A small network was trained on made-up records. Each row is its average activation on records with the value named, seen along a few directions.
Values that are neighbours, or in one group, have similar rows; names and order tell nothing.
Strong random noise was added to every row along 11 fixed directions; ignore it. To show where, here is one row again and again, with new noise each time:
[ 101  -27   49  -44  315  -61  -92  242 -152  100 -154  146    7  125
  184 -202  -49   32 -115   -5   68 -183  -61  -99 -125  105]
[-145  153   11  214  -88   13  139   -4  -98 -260   87 -203 -171  -68
 -278  350  143  170  -32   65   28  -57  177  228  144  -72]
[-244 -167  112   12   53 -603  131  -84  149  -80 -170  119 -113   30
   -6 -219   -3 -460  289   41  172  139   19  194 -173  193]
[ 200  115 -245  -23  223  286  173 -139  147  -39   21   -3  334  -16
  291 -251  -77   56 -276  434  114  -89  -17 -248   39 -120]
[ -49 -409   35  -29  232 -266  -55  128 -247 -130  123   95  -50  -32
  -20   46 -162   76   44  -78 -178   19   79 -311 -221  -80]
[  -2   57  -97   54  116  -85 -163  261   46    7 -182   41  175  -39
  -50 -104  206 -317  -88  413  120 -108  196  240  195  -77]
[ -22 -202  165 -316  166  199 -246 -208  294   40   73   34 -163   97
  175  -51   -2  405  -86   14 -261  -24  -74 -444  -76 -142]
[-331  -27 -482 -125 -603  113  444 -282  405  -42 -192   49 -189  -26
  -33  -84  170  -54 -182   80  312  -23  -48   64   20   75]
[ 118  212  429  406  216 -417   21  261 -397   13 -125 -178 -104  -13
 -160   49   -8 -107  212 -151  277   62   62  340 -133  226]
[  80   82  449   29  124 -223 -603  226  -97  177  336 -159 -139    4
 -155  202  143   44  397 -283 -381  173   25   85   20   87]
[-259   -6  -10  165  179   39  202  -65   43 -300 -280  213 -181  140
   39  -59  -58 -110  -88   27  242 -294  283  227  -57  -48]
[-149 -166 -298 -167 -318 -546   14  236  -33   60  -39 -137  -34   42
  -46 -164  165 -207    1   61   41  -13 -162  120 -153  315]
[-122 -361 -173 -115  103 -149 -196  179 -106  -49  205  252    3    6
   30   -9  -90 -131  104 -140 -283  -34  116 -214 -125  -54]


Values of Pumu:
u13: [-218 -266 -137  -92 -148 -162 -282   35  104 -165  -52   46   47  202
   53 -101 -100 -313   71  -92 -251 -172  130  191 -156   16]
u3: [ -26 -126   87    3  174    6  191 -311  130 -216  -35   34  -20  200
  199 -166 -357   45  -13 -141    6  -15  -97  -97 -299   31]
u11: [ 144  152  -37  221  -81  380 -177   50 -164  -57 -252 -198  -15  208
   89 -134 -156  222 -216 -123  176 -451  231  113 -167  -70]
u6: [ 249  115 -257  -16  -68  -27  106  295 -306   79   -9 -181  356 -135
   -7   70   52  -24 -215  309    3  -86  -88    0  175   36]
u12: [ -55   65  303  -13  156  -90 -133  -96   37  -57   46   17 -115   88
   34  -13   14   51  145 -110  -78  -78   78   90   12   16]
u5: [  -4   15  346   55  228 -210 -139  -67  239 -125 -112 -163  173  -15
  -65  -60  100 -281   43  411   52  131  163  317   97 -155]
u7: [-102  154 -134   31 -240  179  122 -107 -115 -138   34 -106 -111  134
   65   66  -34  262  -18 -206  -26 -238   24   79  -53   73]
u8: [ 139  -53   34 -106  785 -222  207  -85 -192 -193  177  257  168    1
  197  -23 -330   54   59  263 -203   81 -243 -397  -10  -15]
u14: [ 186  -55  148  -43   26 -242  144   45  -68   74 -149 -280  177   -3
   18 -109   12   75 -173  169  146   89 -151    3  -25  -15]
u4: [   9  226  441  163  145  173  210   12 -128  129 -389  211 -274   57
  -34   43  -22   83   30 -413  369  -23   -8  182   58   68]
u9: [-350  -86 -267 -195 -180  -77 -101  -76  229 -186   24   17  -99   29
 -188  173  202 -184    2  178 -216  -47   30  213  181  -76]
u2: [-121 -104   94   67 -125   80  268 -276   77 -123 -197  137 -170 -142
 -167  162  -88    5   65   -6  126  109  -14    5   71 -101]
u15: [ 118   35  171  121   23  517 -317  314 -215  234 -205  298    3  150
  134  -21 -115   -4  -62 -404  -24 -248  217  127  -11  -70]
u1: [ 112  -70  255 -232  235  164 -433  232   27  187 -160   14 -106   46
  -37   44  181  253 -212   51 -153 -116  -15  -76  134 -165]
u10: [ 108   -8 -247  -31  -95 -134   69   79  -58  250  106  169  198 -125
   70 -199   30 -327   86   21  124  202 -192  -68   13  206]
Each value of Pumu is a pair of two hidden parts, and every pair occurs once (5 first parts, 3 second parts).
Changing only the second part turns u10 into u5. u8 has the same second part as u10; what does that change turn u8 into? -> u3
Changing only the second part turns u13 into u2. u14 has the same second part as u13; what does that change turn u14 into? -> u4

Values of Pizi:
m18: [ -53  302 -167 -164 -393 -188 -394  -87  178  -56  527 -431  -71  315
  113  -49  138  165  272 -105 -391  -68 -106  253 -111  298]
m11: [-242  -86   46 -250  288 -157  -23   15  277  226  217  656  -66 -184
  -80  128  240 -430  373   58 -226  316  -16  -25  424  -30]
m16: [  -3   74  708  162  480   62  -72 -413  302   53   -8  230 -305   27
  110  -72 -126  -53  392 -231  121  297   61   -2  -62  -23]
m12: [-465   10 -297  228 -117   33  434   27 -129 -221 -107  569 -356  196
 -130  204 -216 -275   65 -511  279 -208   89  365  -94   98]
m2: [  29  236  258  -66  305 -132  200   -4  -12 -229 -147 -190 -155 -109
 -255  292  259  240 -231  333   -3  -16 -177  172  288  -10]
m24: [-112   61   99   61  634 -150  -31  384 -177 -247 -196  234   26  209
   50   24   88 -130 -245  329   60 -361  104  414  111  -16]
m23: [-122 -259  120  -98   47  126 -192   30  146  -43 -367  184 -114   40
  -33   47   18  -36 -181  122  -43  -69   78   20  -10 -217]
m4: [ -73  -30 -244   41   -4  408   33 -352   36 -237  331  -65   -4  252
  381 -114 -268  448 -144 -221 -145 -326  139 -379 -189  -98]
m15: [  10  252 -302  122  164  218  192 -277  175 -246  350   96  187    5
  201 -178 -161 -370  193  -72   -9    5  171  143  -44  106]
m25: [ 106   43 -265  -49  107  209  267   86 -145   37 -127  309  194  -98
  168  -92  -59  -62 -158   72   43 -241  -42 -123  102   16]
m19: [  17 -181   64 -194  278  447 -326   30   64  159  -40  598   33   68
  138   92 -143   22  -25 -137 -355 -145   61 -265  128 -301]
m9: [ -17  -69 -195 -375  154 -271   58  126  152  218 -180  224  106   78
  141 -109  212  -96 -166  566 -148   49 -478 -170  343   45]
m17: [ -38 -181  -99 -254  202 -129 -519  123  126   72  256  143    4  217
  101  -83  -16 -133  123   29 -366  -19  -11 -173  -46    1]
m1: [ 207 -174  376   22  -87  358 -175 -163  254  359   97   84  118 -413
 -245  188    3   32  123 -127  -27  608   19 -414  102 -421]
m8: [ 215  -71  -36  118   23  -13  369 -282  -44  129  212  218  188 -378
  -50  104 -217 -272  384 -134  -25  616 -237 -303  -89   38]
m20: [ -53 -312  -29 -274  -29  244 -224 -363  425 -267   20 -353   29   79
  214 -299  -25  346 -243  313 -127 -181  298 -366 -219 -289]
m13: [  13 -379  -47   55  137 -545  375  201 -365    4   50  286  320 -298
 -122  -29 -219 -536  174  -20  108  351   13 -113  -84  -25]
m5: [-131  -26 -447  -31 -335 -439 -252  678 -464  107  139   35  -13  -65
 -354  164  210 -276  177 -132 -195  -98  -74  184   84  272]
m7: [ 187  428  160   10  -93  102  -92 -231  312  303   12  -41  249  197
  447 -437 -103 -342  198 -155   43  -16 -139  190  -45  259]
m10: [ 148  333 -217    1  -64  172  338  -76  -58   60  148 -173  161  108
  250  -39  -18  189 -196  184  -15 -137 -220   20  143  124]
m22: [ 228 -283 -441  -50 -220  111   20  356 -264  180 -323  -46   95 -178
 -123 -102  -23  200 -454  157  298  -28  -41 -392 -126  -52]
m3: [-240 -210  376 -187  136 -149  201 -422  406  -27 -282  199 -115 -109
   29 -196   16 -169  236  -32  149  215  -45  -85  -27  -39]
m21: [ 674  423  250  276  271  204  -76   88 -356   37  -67 -605  409  -31
  121  -65 -118  441 -207  327  113 -107 -124 -134  -86   -6]
m14: [-142  104  247 -163  394  651  -13 -211  344  -27   43  408 -180   86
  140  206   84  328 -148   15 -191 -102  105 -137  412 -411]
m6: [  21   95 -142  -91  401   17 -552   52  119  -74  368  182  365   92
  266 -231  -62 -419  328   99 -450 -155  265    3  214  -86]
Each value of Pizi is a pair of two hidden parts, and every pair occurs once (5 first parts, 5 second parts).
Changing only the second part turns m24 into m10. m2 has the same second part as m24; what does that change turn m2 into? -> m25
Changing only the second part turns m15 into m6. m1 has the same second part as m15; what does that change turn m1 into? -> m7
Changing only the second part turns m9 into m14. m18 has the same second part as m9; what does that change turn m18 into? -> m11
Changing only the second part turns m8 into m21. m23 has the same second part as m8; what does that change turn m23 into? -> m19

Values of Seb:
p5: [ 439 -128  135 -123   48    3   -7   72 -333  302   21 -168  263 -362
 -107   91  -98  390  -50  173  -67  313 -302 -695   13 -169]
p8: [ -27 -188  346   67 -199  116 -245 -177   63  -97  357 -202  -98  -22
  -86  249 -132  118  229 -560 -282  203  207  -33 -221 -107]
p14: [ 299  530 -316   97  209  384 -148   36  172   22  -23   19  425   17
  210 -330  173 -315 -184  415  241 -198  118  297  222   30]
p16: [  43  140  195  -82  109  245 -361  290  -20  418  125  135  -40   61
  -54  213  162  107   23  -47 -308   72 -117   -5  331 -149]
p21: [-109  445 -395 -439   48   83 -245  196  305  353  219  399   21  290
  193   15  383 -287   85  139 -390 -138 -570  383  496  353]
p7: [ 200   -5 -147   19 -432  123 -384  103   77   81  332 -563  113  -33
  -86   48  145  305 -123  159  -80  179   76  -86 -115 -128]
p1: [ 161  529 -392 -175  -59  342  302  -27   70  378  169  516  116 -101
  220  -78   53 -252  211 -422  -39   52 -432  -55  263  348]
p23: [  26  -96  286  244  115   26   47 -134  -11  -75   81 -117  129 -275
 -114   58  -42  -45  164   11  157  238  363  -43   17 -234]
p10: [  53  -24 -128 -178 -264 -304   38  208 -163  343 -275   16 -211   88
  -66  -75  104  147  -26  -47  205   48 -496  -69  -84  350]
p2: [ 153   74  168  203  -75 -180 -123   17 -232  122  219 -227  125  130
  127 -139 -169   17  232 -273  -45   -6   39   26 -181  117]
p3: [ 115  230  -48  286 -273  406  428 -302  126  -16   35 -140  213 -235
   78  -32 -128 -106  -14  -90  242  137  152   12   54  -55]
p20: [ -49  724  -71  -31 -138   -1  106 -177  458  110  177  -92   31  117
   31   -1  231 -373  231  -77   -4   64 -379  611  233  482]
p15: [  13  519 -285 -476  -44  565 -193 -230  502  112  242  118  -22  166
  186  -50  216  205 -105   -2 -382 -204 -446   -9  271  248]
p19: [ 178  142 -323   21 -188  231 -106  -56 -115  -55  293 -404  -17  127
  131   12  -49  465 -159  -49  -45 -135  -74 -175 -182  133]
p9: [-498 -314 -419 -392   35  264  265 -579  575 -353   88  481   30  316
  541 -307 -337 -264    3  -65 -390 -352   59 -198  -60  -84]
p18: [ 216  326  263  263  422  293 -274  272 -158  134  -55   70  121  166
  212 -142  -61  108 -171   -7  188 -230  194  143   29 -127]
p11: [ -34 -221 -278   99   74 -181  443  101 -317 -255  261   51  233 -305
 -150  194  -70  -37 -230  188   84  122   59 -214   30 -162]
p4: [-345  111 -281 -199 -168 -112 -149   58  313  -51   -3  239 -163   38
  -61  -71  350 -492  245  -77  -73 -141  113  393  271  229]
p17: [ 158   47 -471  265 -288  395  231  342 -264   98 -578   61  413   56
  177 -315 -104 -228 -560  188  581 -426  246  333 -128  -86]
p25: [  15 -634  -19  179  164 -459  303  121 -247  -44 -542  209  152   43
  138 -428 -483 -424 -103   26  367   33    3 -203 -600    1]
p13: [-254  557  245 -300  251   52 -457  122  186   48  595  152 -375  259
  -51  478  451  256  326 -246 -746 -163 -153  351  625  194]
p12: [ 100  194  159 -328  375 -498 -132  149  -85  -63  147 -113  -32   90
  -79  218  196  147  124  309 -482   17 -552  -29  213  214]
p22: [ 295   37  -29  -27 -313  245 -287  224 -148  272   72 -327  -40 -149
 -147   70  210  415 -238  118  -24   33   75 -233   91  -84]
p24: [ -76 -366    6   -1  139  122  159  221 -210  -61 -384  328 -297  -42
 -169   85  -62  228 -332 -220  271  -26  125 -223 -168 -185]
p6: [-172 -144  343  149  253 -548  314   57 -171   -1 -509  279 -230 -130
 -226   54   36 -302  256  258  300  138   47  148  147   30]
The values of Seb form a network in which each value has 4 neighbours.
Name the neighbours of p23, in listed order. -> p3, p11, p4, p13
Name the neighbours of p17, in listed order. -> p8, p16, p9, p25
Name the neighbours of p10, in listed order. -> p21, p19, p12, p6
Each value of Seb is a pair of two hidden parts, and every pair occurs once (5 first parts, 5 second parts).
Changing only the second part turns p6 into p16. p5 has the same second part as p6; what does that change turn p5 into? -> p17
Changing only the second part turns p1 into p20. p22 has the same second part as p1; what does that change turn p22 into? -> p7
Changing only the second part turns p3 into p15. p13 has the same second part as p3; what does that change turn p13 into? -> p19
Changing only the second part turns p9 into p25. p23 has the same second part as p9; what does that change turn p23 into? -> p24
